A small network was shown many inputs. Here are its activations along a few directions, one row for each input.
In each table, some parts of the input vary, and every possible input appears once, in random order.
A made-up example of a description, with smaller parts first: ring(8) and (point or ring(11) or (values(3) and line(6))).
Shared parts are said once, and a part with two or three values counts as separate values.
In the rows, 128 means zero.

Other details of the inputs shift rows strongly along three fixed directions, in all tables alike. That doesn't count.
To show where, the next rows are all for the same input, with only those details redrawn:
[ 84  68 145 198 116 131 158 116  64 135 135 116  62]
[158  76  69 144  94 151 147 113 204 115 150 133  81]
[180 127 129 127 185 116 184 142  98  81 186 175 134]
[234 147 218  78 190 187 162 152  75  84  92 108 232]
[158  76  67 144  93 152 146 114 206 115 150 132  81]
[ 84  68 145 199 115 132 158 116  65 135 135 116  62]
[233 148 219  77 191 187 162 152  76  85  91 108 234]
[181 128 129 127 185 116 184 142  97  81 185 175 134]

Rows:
x1: [ 84 150 237 118 103 170  78 112  51 173  46  65 177]
x2: [ 85 147 233 122 117 193 112 139  51 162  46  45 157]
x3: [195 112 103 136  55 146  98  88 200 101  99 102 164]
x4: [178 171 165  80 180 107 156 169 105 127 120 160 203]
x5: [138 173 130 103 167  82 150 129 107 120 167 214 155]
x6: [127 102  60 112  77 116 111 112 201 145 124 174 101]
x7: [167 150 149  74  80 176  86 107 197 156  40 101 195]
x8: [ 51 123 147 184 134 106 143 134  88 165 113 114  51]
x9: [153 177 159  80 187  94 129 140 117 108 111 159 214]
x10: [147 165 123 106 178  65 140 149 107 124 167 207 162]
x11: [149 181 134 103 182  62 167 147 116 118 159 183 133]
x12: [ 96 120  59 115 110 128 116 138 229 124 146 114  94]
x13: [138 181 126 114 191 109 176 156 111 114 171 185 133]
x14: [ 37 131 147 176 119 129 102 116  75 162 142 129  67]
x15: [153 143 111  90  89 128  88 106 220 152  75 119 140]
x16: [106 114  61 122  99  97 132 124 229 141 121 137 108]
x17: [ 47 111 149 173 100 101 153 118  77 175 116 142  79]
x18: [ 83  72 149 188  93  96 128  87  56 141 128 138  82]
x19: [129  98  63 113  77 122 139 128 202 147 124 161  92]
x20: [ 90  88 123 212 100  85 129  87  57 159 136 105 102]
x21: [172 122 144  59  92 221 102 150 186 134  57  71 172]
x22: [117 176 124  94 190  67 123 139 117 100 184 178 163]
x23: [110 112  57 122 111 133  84 139 217 133 149 137  96]
x24: [206 164 153 102 170 116 123 118  82 102 163 113 221]
x25: [ 91 126 229 125 125 185 105 160  52 168  45  42 163]
x26: [182 128 129 126 185 116 184 142  97  81 186 175 134]
x27: [183  91 113 100  82 191 116 117 199 107 116  80 133]
x28: [167 137 153  83 104 218 121 137 198 151  45  83 179]
x29: [102 114  59 133 122 126 134 137 228 134 127 128  95]
x30: [116 140  75 107  90 101  82 105 221 145 148 138  89]
x31: [131 122 239 161  83 169  81  96  31 120  61  34 192]
x32: [ 82  92 124 207 114 118 143 114  56 143 163  70  79]
x33: [149  86  73 123  70 124  97  85 198 116 169 138  99]
x34: [189 145 108 141 171  74 183 130  92 107 188 152 167]
x35: [213  94 160  84  75 191 120 109 182 125  49  74 192]
x36: [132 165 119  95 183  70 121 155 109 105 184 184 162]
x37: [116 128  47 112 110 138  91 110 212 122 134 135  76]
x38: [125 110  59 131 108 136 131 148 222 152 135 140  89]
x39: [ 35 101 133 172 126 110 128 155  78 149 131 103  71]
x40: [ 95 129 208 132 141 181 131 135  51 153   5  49 146]
x41: [ 83  98 142 214  92 123 138 115  59 106 159  84  71]
x42: [189 152 123 157 171 110 180 143  98  62 190 157 147]
x43: [ 43  95 131 187 135 111 144 155  84 159 112 117  73]
x44: [136 138 118  81  76 162  81 106 205 151 106 119 154]
x45: [150 150 119 106 191 117 180 170  99 106 167 195 131]
x46: [ 37 119 148 175 117 135 106 116  76 163 143 135  69]
x47: [184  94 115 105  88 194  83 102 199 112 118  97 139]
x48: [171 121 139  73  96 167 107 148 205 150  30  76 200]
x49: [ 83  95 127 213 121 122 111  99  56 148 165  86  84]
x50: [ 22 115 140 178 139 112  96 125  86 149 133 114  79]
x51: [135 181 111  85 183  75 129 126 100  95 169 181 141]
x52: [161 143 155  66  93 219 104 137 195 142  62  68 179]
x53: [162  94  46 169 102 137 147 113 200 133 158 101 102]
x54: [ 44 100 141 156  98 107 104 116  59 160 134 141  78]
x55: [142 110 234 172  83 163 129 112  36 127  38  38 185]
x56: [168 196 173  70 193 128 139 164 112 103 135 125 168]
x57: [137 177 108  91 196  99 162 154 101  84 169 161 121]
x58: [143 159 122  98 188 119 131 155  94 100 189 197 135]
x59: [138 158 116 106 184  60 142 153 109 110 159 200 165]
x60: [ 83 102 144 222  99 126 105 100  60 111 160 101  77]
x61: [141 180 130 105 170  81 175 144 109 121 166 194 145]
x62: [124 119  48 113  94 105 139 111 211 134 106 140  84]
x63: [116 119  65 110  85 111  81 121 215 154 155 147 108]
x64: [ 43 132 152 175 131 110  94 119  81 160 135 117  55]
x65: [140 171 126 106 198 104 121 163 106 112 195 187 145]
x66: [121 123  48 113  92  99 111  95 207 133 106 153  93]
Describe the family of inputs behind these rows. -> ring(6) and (values(3) or ring(8))
Changing only the ring(6) part turns x29 into x12. The same change can be made to x40. Which row results? -> x57
Changing only the ring(6) part turns x25 into x63. The same change can be made to x41. Which row results? -> x31
Which other rows does x47 become when the values(3) part takes its other values? List them by row number. -> x49, x60
A walk changes only the ring(6) part. It starts at x48 and steps to x43. List the rest of the walk in order. -> x39, x23, x36, x59
Which other rows does x53 become when the values(3) part takes its other values? List them by row number. -> x26, x42

Rows:
x67: [131 121 203 123 139 174 138 145  74 141  73  85 168]
x68: [101 136 127 117 113 133 122 137 149 149  92 108 123]
x69: [ 66 156 162 157 178  65 156 148  28 130 158 162 107]
x70: [123 120 149 112 103 159 103 120 141 142  75 112 135]
x71: [181 173 136  84 201  80 142 142  94  84 171 181 194]
x72: [ 99 128 121 157 134  90 125 118  93 140 149 144 121]
x73: [138 120 205 125 132 171 131 140  69 136  74  88 168]
x74: [ 85 139 121 137 138 106 139 129 120 137 131 145  94]
x75: [137 120 150 131 113 163 126 121 140 130  84  88 134]
x76: [138  99 140 128 115 158 119 130 140 131  82  86 138]
x77: [116  98  64 170 104 111 136 119 167 135 164 138  79]
x78: [102 131 112 129 111 133  90 123 151 138 138 121 110]
x79: [104 103  64 149 102 133 111 122 191 127 173 131  63]
x80: [ 91 142 138 152 139  92 134 121  88 130 141 146 106]
x81: [183 184 112  74 177 109 113 137 148  87 191 172 180]
x82: [ 98 128 110 153 130  98 126 128 116 145 143 145 111]
x83: [ 87 140 134 146 141  97 135 125 102 134 135 147  99]
x84: [125 127 162 119 109 150 105 117 111 137  82 112 146]
x85: [134 109 148 121 110 177 128 127 130 131  82 100 128]
x86: [ 97 126 147 153 135  89 131 120  72 136 156 152 123]
x87: [130 137 168 114  98 148  98 117 123 143  66  74 174]
x88: [206 155  65  79 144 125 148 146 229  88 166 156 151]
x89: [ 84 150 164 165 170  62 148 120  10 129 174 167 109]
x90: [ 82 137 149 137 156 105 144 135  64 131 136 164 102]
x91: [114 115 111 172 125  95 147 107  93 123 177 144  84]
x92: [239 159 113  63 131 172 127 130 222  88 110 115 200]
x93: [139 111 144 137 119 163 124 132 134 143  87  88 145]
x94: [129  92  96 141  91 145 127 123 185 139 129 119 100]
x95: [123 103  81 148  98 131 133 114 179 137 143 127  73]
x96: [147 118 150 134 105 162 122 117 127 137  93  86 136]
x97: [107 114 137 172 140  91 155 121  53 117 181 157 102]
x98: [ 96 131 114 124 117 136  92 128 155 141 133 122 105]
x99: [114  96  83 140  98 139 141 129 173 138 142 136  80]
x100: [119 110  81 154  93 118 134 122 171 127 146 119  88]
x101: [224 174 175  45 153 158 114 137 138 104  98 128 249]
x102: [124  96  72 141  95 152 129 127 201 147 118 110  95]
x103: [119 110  91 159  95 110 132 111 148 123 151 118  97]
x104: [112 118 140 124 111 136 115 130 142 151 104 122 131]
x105: [119 103  67 146  87 144 101 116 198 127 162 116  78]
x106: [105 123 138 115 114 143 122 135 134 152 100 125 125]
x107: [ 95 136 129 141 138 100 133 126 104 144 140 150  96]
x108: [133  96 114 153  95 131 127 110 142 130 142 118 117]
x109: [212 139  85  91 156 112 142 130 176  77 174 158 170]
x110: [108 103 108 169 121 104 148 126 113 128 173 150  88]
x111: [135 134 200 121 142 174 138 137  72 141  69  79 157]
x112: [175 176 127  69 194 107 158 162 138 103 169 192 178]
x113: [120  91  89 134 107 142 131 130 174 132 114 110  96]
x114: [179 179 135  72 194 100 153 158 119  97 171 197 180]
x115: [135 129 189 115 110 157  98 108  86 135  67  96 173]
x116: [135 100 105 145  95 143 126 112 150 121 129 126  99]
x117: [ 88 140 131 136 145 104 142 133  97 147 137 150  94]
x118: [170 210 170  94 241  63 174 158  29  85 200 212 182]
x119: [219 137  56  74 131 145 139 131 243  83 164 173 141]
x120: [120 124 151 119 126 180 109 138 128 133 102  83 133]
x121: [111 110 125 172 132  97 148 109  68 108 174 158  90]
x122: [124 126 152 125 119 159 136 141 126 136  83  83 138]
x123: [120 108  87 136  96 149 134 118 192 133 116 111  87]
x124: [ 80 128 138 137 161  94 141 143  76 135 130 146 109]
x125: [103 147 188 102 138 174  93 142  97 148  74  82 161]
x126: [183 178 107  80 192 101 145 156 153 104 165 184 180]
x127: [118 119 138 129 104 133 112 125 139 148 109 120 136]
x128: [131  93  64 163  87 123 123 105 182 134 152 122  96]
x129: [108 107 112 166 123 104 150 127 100 125 173 154  86]
x130: [119 138 149 120 105 138 108 128 134 144  82  93 150]
x131: [114 116 133 127 116 124 108 125 128 139  98 112 134]
x132: [228 147  69  81 121 141 130 113 239  83 154 140 167]
x133: [ 85 131 114 143 144 105 137 139 114 151 134 146 105]
x134: [133 137 176 118 105 152  98 106 117 139  65  81 169]
x135: [119  94  95 155 113 115 132 122 140 122 142 124  95]
x136: [ 87 125 137 142 155  90 132 137  81 133 133 146 110]
x137: [135 135 207 132 138 170 102 125  53 122  99  69 176]
x138: [130 129 186 111 110 160 105 129 101 150  68  95 172]
Changing only one part turns x114 into x73. The same change can be made to x124. Which row results? -> x113
Describe the family of inputs behind these rows. -> values(2) and line(4) and (point or ring(8))
A walk changes only the line(4) part. It starts at x137 and steps to x105. List the rest of the walk in order. -> x79, x120
Which other rows does x92 become when the ring(8) part takes its other values? List them by row number. -> x77, x96, x100, x110, x116, x129, x135

Rows:
x139: [233 141 111  73 123 163 131 129 209  98 110 118 199]
x140: [145 154 126 141 190  68 168 138  62  90 207 192 133]
x141: [ 67 105 188 168 120 146 125 128  47 157  85  84 106]
x142: [122 114 138 119  86 158  96 112 154 152  80  98 136]
x143: [101  77 130 165  58 157 110 103 145 160  73  72 101]
x144: [131 104 122 125  78 158  99 107 169 147  88  93 130]
x145: [109 125  77 141 123  97 127 119 154 122 183 167  83]
x146: [174 136  63 123 149 106 150 133 180  89 206 168 116]
x147: [133 156 130 133 201  82 174 152  64  94 199 186 123]
x148: [156 139 185 126 162 149 148 141  69 113 110 101 170]
x149: [170 139  63 118 142 100 141 125 180  91 203 175 119]
x150: [152 151 105  76 114 156  93 135 216 137  96 109 160]
x151: [109 176 213 109 179 117 119 147  31 132 100 117 184]
x152: [119 113  76 149 121  89 147 120 149 122 176 168  86]
x153: [156 144  64 101 152 106 146 141 191 103 189 185 111]
x154: [ 71  99  87 170 103  88 136 115 129 145 159 159  56]
x155: [137 100 134 133  90 166 121 119 153 142  78  82 132]
x156: [137 149 177 109 156 148 124 142  85 123 112 116 165]
x157: [ 95 139  69 132 123  75 122 123 165 138 168 172  90]
x158: [129 108 124 126  81 165  94 111 171 142  93  88 127]
x159: [232 141 111  74 121 165 120 124 205  97 115 114 201]
x160: [132  99 121 129  84 165 116 119 171 145  81  89 123]
x161: [ 58 114 190 162 119 147 110 126  50 161  88  90 107]
x162: [179 127 109  94 105 173 107 127 204 120 109  99 156]
x163: [127 108 124 122  78 157  96 110 171 149  86  97 128]
x164: [106 123 117 112  92 147 101 127 186 163  67  97 127]
x165: [ 98 133 138 170 180  82 172 142  42 110 189 166  94]
x166: [ 75  97  86 175 104  88 139 114 127 141 162 157  57]
x167: [150 148  65  98 153 106 144 142 191 105 187 189 110]
x168: [133 162 222 109 182 126 144 146  23 126  98 132 189]
x169: [224 149 113  66 125 161 115 126 209 103 114 124 198]
x170: [ 23  90  99 199  90  93 115 106 100 159 158 141  26]
x171: [106 133 135 176 170  75 161 128  41 103 200 164 100]
x172: [ 25  92 208 195 109 134 126 122   5 177  66  82  87]
x173: [ 94 136  72 132 126  75 132 128 166 140 161 174  90]
x174: [ 90 137  72 129 136  88 131 137 168 137 164 165  83]
x175: [ 86  89 132 156  68 170  94 111 149 162  82  70  94]
x176: [ 80  89 133 146  67 162 103 115 151 172  64  85  93]
x177: [152 141 174 121 157 149 133 138  81 113 119 106 168]
x178: [177 177 215  95 199 135 142 147  32  95 124 127 216]
x179: [183 166 180  82 181 142 150 151  92 106 111 135 200]
x180: [198 158 177  97 177 144 158 148  89  96 116 123 203]
Changing only one part turns x155 into x177. The same change can be made to x176. Which row results? -> x161
Describe the family of inputs behind these rows. -> ring(6) and (point or line(6))
A walk changes only the line(6) part. It starts at x142 and steps to x163. List the rest of the walk in order. -> x144, x169, x140, x159
Which other rows agree with x168 in the ring(6) part? List them by row number. -> x139, x143, x152, x154, x166, x173
Which other rows agree with x178 in the ring(6) part? List them by row number. -> x145, x149, x151, x158, x170, x171
